These are the activations of a small neural network, seen along a few directions. Each row is one input.
In each table, some parts of the input vary, and every possible input appears once, in random order.
A made-up example of a description, with smaller parts first: one of 3 separate values, together with either a single point or one of 11 places around a ring or (one of 6 places along a line, together with one of 8 places around a ring).
Shared parts are said once, and a part with two or three values counts as separate values.

Other details of the inputs vary at random and push rows far along three fixed directions, the same in every table; ignore that.
To show where, the next rows are all for the same input, with only those details redrawn:
[  8  10 -13  42  -1  19  15 -17   7  41  46   6 -35]
[ 13  -3  -5  34   4  14  10 -22   9  43  40   6 -29]
[ 33  -7 -12  19   5   3  14  -7  58 -12  25 -34 -26]
[ 36 -25   1  10  12  -3   5 -17  52   1  17 -27 -16]
[-41  25 -29   0  -6  21  -1  -7   5 -26   8   7  33]
[  0 -25  -4 -26  11  -3 -12 -17  42 -35 -13 -18  39]
[ 24 -26   4   9  12   1   0 -23  32  18  19 -10  -9]
[ 18 -20   5  24   9   9   3 -28   8  48  33   8 -21]

A family of inputs:
x1: [-16 -33  10 -18  14   4 -21 -37  -8  25  -1  24  39]
x2: [ -2  25 -17  -1  -3   6 -11  12  -5 -52   3   1  39]
x3: [ 22 -30  54 -14 -25 -22 -49  -6  -1  40  -3  46 -21]
x4: [-41  34 -23 -19 -12  13  11   3 -12 -22 -20   0  14]
x5: [-18  19 -13 -38 -14   8   6  19   2 -55 -27 -22  16]
x6: [ -6  -3  16  10  16 -20  -9   6 -46  15 -27  20  23]
x7: [ 39 -22  37   1  25 -13 -11 -11 -36  61   2  23 -13]
x8: [ 49 -57  25 -17  37 -11 -19   2  77 -18   0 -33  10]
x9: [-10  26 -30  14 -29  23  15  -1  -2 -20  30 -14 -18]
x10: [ 15 -15   8   4  21  -4   6 -20   4  47  -4   5 -25]
x11: [-45  29 -26 -11 -17  15  11  -6 -22 -16   2  16  17]
x12: [-36  26  -2   7  -6  -2   2  26 -50 -15 -22  11  27]
x13: [ 18 -11   1   1  12  -4  12 -15  10  34  -6  -5 -28]
x14: [-12  -5  41  -6 -32 -28 -43  21  -5   3 -35  22  -7]
x15: [ 12 -28  22 -12   3  -1   1 -29 -33  65  -3  16 -26]
x16: [ 34 -42   6 -22  15 -21   5 -20  43  -5 -13 -20  -4]
x17: [ 31  14  18  23 -46  -1 -30  22  38  -6  28   4 -51]
x18: [ -6  27 -10  23 -13  -3  22  38 -20 -14   0 -22 -23]
x19: [ -7  -4  13 -27   1   2  -8   3 -43  18 -13  17  16]
x20: [-22  31 -39  19 -17  24  13  -3   5 -15  26  -3  -4]
x21: [-21  20  -8  20  16  20   5  13  -5  25  29  30  -7]
x22: [-35  32 -19  34 -15   6  28  10 -29  17   0  -4 -28]
x23: [ 25 -38  15 -56   6 -22 -12   7  22 -54 -28 -24  38]
x24: [ 74 -15  10   3  17 -27   9  11  48 -33   0 -33 -18]
x25: [-57  18 -15  12   5   1   5   0 -34  11 -25  16  19]
x26: [ -8  -6   8 -26  33   1 -11  17  30 -15 -26  -3  26]
x27: [ -1   5 -18   2 -16  12   9  -9  17 -22  16 -20  -3]
x28: [-19 -20  13 -27  -9   6  -8 -17 -50  22   0  32  18]
x29: [-26  17 -29 -20   2   2   7   1  26 -52 -15  -8  28]
x30: [-43  -8  10 -13 -10  -2  -3   3 -59   9 -27  14  22]
x31: [ 52  -6   8   4   1 -12  14  16  26 -21  12 -24 -22]
x32: [-16  11 -25   7  -2  16   1 -10  14 -17  15  -3  11]
x33: [-11 -14  52 -33 -24 -14 -59  -3 -25  39 -30  57   6]
x34: [-45  -6  12   2  28   1 -12  16 -21  19 -24  22  31]
x35: [  3 -15  29 -20  25 -11 -24 -17 -53  40 -25  43  35]
x36: [ -1  23 -29  -5 -22   6  25  10  21 -45   9 -27 -19]
x37: [-36  -6 -12 -17   5 -15   3   5   5 -32 -49 -17  31]
x38: [ 57  -6   3  17  -6  -1   8  13  32 -24  26 -35 -23]
x39: [ 11  38 -19  27  -9  14   4  20  -8 -25  35  -5  -4]
x40: [-20  30  -8   4   4 -13   1  35 -22 -44 -27 -10  27]
x41: [ 25 -47  19 -47   3 -12 -24  -4  13 -38 -15 -21  43]
x42: [ -4  12  -4  52   8  -3  28   2  -6  49  10  -3 -48]
x43: [-12  50 -11  18 -12  19  14  22 -41  10  13  17 -13]
x44: [ 16   1  -1  28 -23  23  11  -8 -27  37  50   5 -43]
x45: [ 13 -32  18   9   0 -19  13  -8 -12  31 -15 -19 -31]
x46: [ 18 -25  21 -36  19 -21 -21  -3  -9 -20 -20  10  43]
x47: [ -8  32 -32  14  -1   7  26   8  34 -27  14 -14 -14]
x48: [-18  43 -25  21   3  16  24   5   5  13   8   1 -24]
Q: Describe the family of inputs behind these rows.
A: one of 4 places along a line, together with either a single point or one of 11 places along a line
Q: Changing only the place on the line of 4 turns x10 into x29. The same change can be made to x33. Which row results?
A: x3
Q: Changing only the place on the line of 4 turns x19 into x23. The same change can be made to x48. Which row results?
A: x47
Q: Start at x8 and move only the place on the line of 11, one step at a time. The first step leads to x1. Which rows follow, in order?
A: x32, x20, x27, x9, x44, x41, x38, x39, x2
Q: Start at x34 and move only the place on the line of 11, one step at a time. The first step leads to x42. Which rows follow, in order?
A: x25, x37, x22, x45, x30, x18, x12, x40, x6

A family of inputs:
x49: [ -8  11 -18  13   6  12  29 -11 -15  26  23   6 -19]
x50: [  0 -21  13 -23   3  -4 -10   0 -13 -12 -15  -5  26]
x51: [-26  -3   7 -36  -2  -4 -27   0  -6 -20 -25  27  46]
x52: [ 28 -11   9 -14  15 -15   2  10  22 -18 -13 -15   6]
x53: [ 37 -15   4   7   0 -19  11   8  50 -19  -9 -45 -31]
x54: [-34  21 -20  22 -12  24  17 -15 -31  40  33  31 -20]
x55: [-11  16   7  17  -8   8  -5  -2 -21  39  16  33 -21]
x56: [  3 -22  15 -22  16 -13 -14  -4  -9  -2 -21  13  32]
x57: [ 13 -33  28 -26  -1  -7 -19  -9  -4  10  -8   4  10]
x58: [ 15 -27  15 -14   1 -17  -8  -7  21  -1 -22 -16  -1]
x59: [ 37 -27  19 -21  18 -16  -4  -2  10  -7 -11 -14   2]
x60: [ 25  55 -36  20  -9   2  34  43  43 -64  16 -45 -31]
x61: [ 17 -38  27  -4  14 -18 -10 -12   2  24 -13   0   1]
x62: [ 34 -22 -12   5  10  -9  29  -2  52 -22   6 -47 -25]
x63: [ 11 -26  14 -16  10 -10 -13  -4  -8  -8 -12   0  18]
x64: [ 15 -31  25   3  10 -14  -8 -11   2  27  -7   4  -8]
x65: [ -2   8  -1  29  -2   4  11  -4 -29  45  12  10 -30]
x66: [-34  13 -11 -53 -11  -1 -24  14  13 -82 -36  -2  59]
x67: [ 32 -50  35  -3  23 -22 -11 -15   3  37 -10   4  -4]
x68: [-30   7  -7 -42   7  -7  -9   4  -6 -42 -45  -7  49]
x69: [ 32 -40  36  -7  10 -16 -13 -18  12  43  -6  11 -21]
x70: [-29  35  -9  38 -17  18   8   2 -37  43  21  28 -29]
x71: [-24  25  -5  22 -11  10   0   6 -23  20  12  25  -9]
x72: [-42  11  -5 -26  -8   1 -21   6 -15 -33 -24  24  55]
x73: [-14  32  -9  25 -18  13   7   1 -19  35  18  18 -39]
x74: [ -5   2 -16  21  -3   7  25 -10   3  16  26  -3 -26]
x75: [ 13 -33  30 -31  -1  -7 -21 -10  -2  10 -10   6  10]
x76: [ 23 -24  25   4   6 -11 -10  -9   7  34   2  11 -19]
x77: [ 40  -8   1  -7  14 -20  12  22  61 -54 -19 -48  -9]
x78: [  4   1  12  25 -11  10   4  -2 -34  44  29  14 -28]
x79: [ 13 -30  24  -7   7 -16 -16 -12 -10  20  -2  13  10]
x80: [-22  -5  -6 -26  -3  11 -21 -26 -10 -10  -4  22  47]
x81: [-57  41 -28   4 -14  15   4  11 -37 -16 -12  16  24]
x82: [  4 -21  14 -33  -5  -7 -15   3  13 -33 -23 -15  29]
x83: [ 18  38 -21  25 -20   8  16  27  28 -32  27 -23 -43]
x84: [ 32   2  -4  -2  -5 -14  10  21  70 -50 -14 -51 -27]
x85: [ 10 -40  18  -9  20   1 -15 -22  19  27   0   3  10]
x86: [  4 -17  14 -28  18 -13  -7  -2   3  -9 -30  -2  24]
x87: [ -4  17 -10  22 -10  24  -1 -27 -23  45  40  34 -16]
x88: [ 20 -19   0  -8  15   0  -1 -25   4   4   5  -3  17]
x89: [  2  -8  11 -15 -10   3 -14  -3 -13  10   1  16   2]
x90: [-10 -15  12 -17  -2  -7 -16 -12  -8  13 -20  10   8]
x91: [-46  45 -26  11 -23  23   3  19 -43 -18  11  17  17]
x92: [ 22 -55  20  -7  13 -10   2 -35   8  46   6   4 -13]
x93: [-28  11 -11 -43 -16   2 -19  16   7 -68 -29  -6  50]
x94: [ 15  29 -25  30  -3  19  19  15  52  -9  34 -25 -45]
x95: [ 18  35 -22  30  -3   2  30  28  30 -29   9 -32 -38]
x96: [ 38 -45  29 -20  21 -19 -11 -12   2   9 -12  -5   5]
x97: [ -3  11   0  25  -2   5   2  -1 -38  34  23  25 -12]
x98: [ 40   8  -8 -10  11 -18  19  32  70 -70 -18 -58 -11]
x99: [ 10 -10   8  -5   0 -10  -3   3  24 -14 -15 -11  -1]
x100: [-59  51 -31  -9 -25  16  -2  17 -15 -39 -16  11  24]
x101: [ 15 -45  18 -11  24  -6 -13 -19  30  15  -4 -10  12]
x102: [ -3 -38  15 -10  24   1 -15 -21   5  26  -2   6  23]
x103: [  9 -10  10  -1  -4  -4 -10  -3  -8   7   5   8  -3]
x104: [ -5 -24   8 -18  15   5 -17 -14  22   5  -4   3  19]
x105: [ 17 -20  19  -7   4 -11 -14  -4   9  13  -3  11  -1]
x106: [ -4   1 -14  23   6  12  28 -17 -23  44  29  13 -27]
x107: [ 27 -35  24  -7  -1  -8 -12  -9  -3  22   0   1  -7]
x108: [ 16  43 -43  28 -15  14  27  15  55 -64  28 -48 -19]
x109: [ 51 -11   4  11   3 -21  10  16  49 -29   8 -43 -27]
x110: [ 26  48 -33  26 -10   0  31  40  43 -62  17 -45 -32]
x111: [ 16 -28  27 -18   3 -13 -23 -16  -7  27  -1  23   4]
x112: [-13  14  -1  35  -2  10   9  -3 -39  52  16  23 -27]
x113: [  1  10   3  25  -3  -1   5   7   0  13  12   4 -20]
x114: [-45   7  -2 -41  -7  -1 -23   1  -4 -34 -40  14  49]
x115: [-43  40 -26   1 -18  20   2  19 -38 -30   1  13  26]
x116: [ 24  40 -36  39 -17  18  27   7  43 -30  40 -33 -38]
x117: [ 21 -21  17 -15   1 -15 -16  -4  15  -3  -6   1   4]
x118: [ -5  -7   5  -4   7  -5   1  -7 -20  19 -14   7   3]
x119: [ 23   3  -5   9  -3 -13  13  19  54 -42 -11 -47 -23]
x120: [ -3  10   2  27 -11   5   6  -6 -19  44  13  12 -34]
x121: [ 30 -37  24 -16  12 -11  -7  -9 -11  18  -8  -1   4]
x122: [  4   0  -2  19  21  16  10 -11  -9  50  26  13 -17]
x123: [ 25 -31  21   3  15 -14  -7  -6  -3  26  -2   8  -1]
x124: [ 10   7   5  37  -4   2   6   3 -14  40  28  17 -32]
x125: [-12  34 -14  13 -12  18  15  18 -26  -7  15   0  -8]
x126: [-29   8  -5 -29  -8  -5 -20   6  -5 -44 -22  10  50]
x127: [  5 -28  24 -18   2 -11 -17 -19  -6  35 -16  16  -3]
x128: [  4  10   5  32 -12  13  10   4 -32  39  32   8 -32]
x129: [-28  20 -28 -39   5  10  -5  -6   4 -64 -20  -6  68]
x130: [-15  16 -18  19  -5  19   3 -18 -21  13  26  14  11]
x131: [-12  16  -1  37  -1  10  10  -2 -39  50  20  27 -26]
x132: [ 17  28 -28  49   5  20  30  15  34   5  42 -28 -50]
x133: [ 12 -23  11 -20  12 -17  -3  -5   9  -8 -29 -17  10]
x134: [-42  16 -10 -34   2   1  -7   3 -26 -25 -37  11  49]
x135: [  2 -19  13 -15  14 -12  -6  -6  -3   2 -26  -2  14]
x136: [  7   4   1  16 -12   5   3   7 -12   9  16   0 -17]
x137: [  3  35 -17  15  -9  15  20  20 -17  -4  18  -3 -20]
x138: [-74  40 -37 -13 -19  28   6  -4 -29 -17   5  33  30]
x139: [-47  11  -7 -20  -4   0 -12   5 -15 -31 -32   5  46]
x140: [-66  49 -38   5   3  35   6   9 -28 -13  10  22  35]
x141: [ 29   3  -2   1  -4 -11   8  19  59 -41  -9 -38 -24]
x142: [ 13 -38  27 -15   8 -15 -20 -15 -11  14  -8  10  13]
x143: [ 29 -31  22   8   8 -11  -7  -9  -9  28  10   1 -15]
x144: [ 10   8   6  20   8   2  14  -1 -18  41   8   8 -29]
x145: [ -1 -14  11  -3   6 -10 -11   0  -7   5  -7  10  18]
x146: [-39   1  -6 -26  -3  -6 -13   1 -13 -29 -35   1  45]
x147: [  9  38 -20  41 -10   3  25  29  26 -21  22 -26 -40]
x148: [-47  40 -38   3 -10  28   2  -7 -30 -26  10  18  43]
x149: [ 13 -23  15   1   3 -15  -4  -9   7  16 -11 -10 -12]
x150: [ 20 -15  17 -17   8  -4   1   1 -10   7  -4  -7   3]
x151: [-72  43 -42  11 -15  28  19  -1 -40  -9  15  23  22]
x152: [-21  24 -10  28 -11   8  10   2 -30  28  11  10 -19]
Q: Describe the family of inputs behind these rows.
A: one of 8 places along a line, together with either one of 3 separate values or one of 10 places along a line
Q: Changing only the place on the line of 8 turns x66 into x143. The same change can be made to x114. Which row results?
A: x139
Q: Changing only the place on the line of 8 turns x107 into x121. The same change can be made to x126. Which row results?
A: x110
Q: Changing only the place on the line of 8 turns x133 into x120. The same change can be made to x96. Which row results?
A: x103
Q: Which other rows agree with x132 in the place on the line of 8? List them by row number.
A: x50, x62, x63, x65, x67, x81, x97, x112, x115, x123, x131, x148
Q: Change only the place on the line of 10 in x149. List by row number the other rows that result.
A: x53, x64, x78, x79, x113, x119, x124, x136, x142
Q: Change only the place on the line of 10 in x93. List by row number the other rows that result.
A: x57, x76, x83, x84, x90, x100, x105, x117, x141
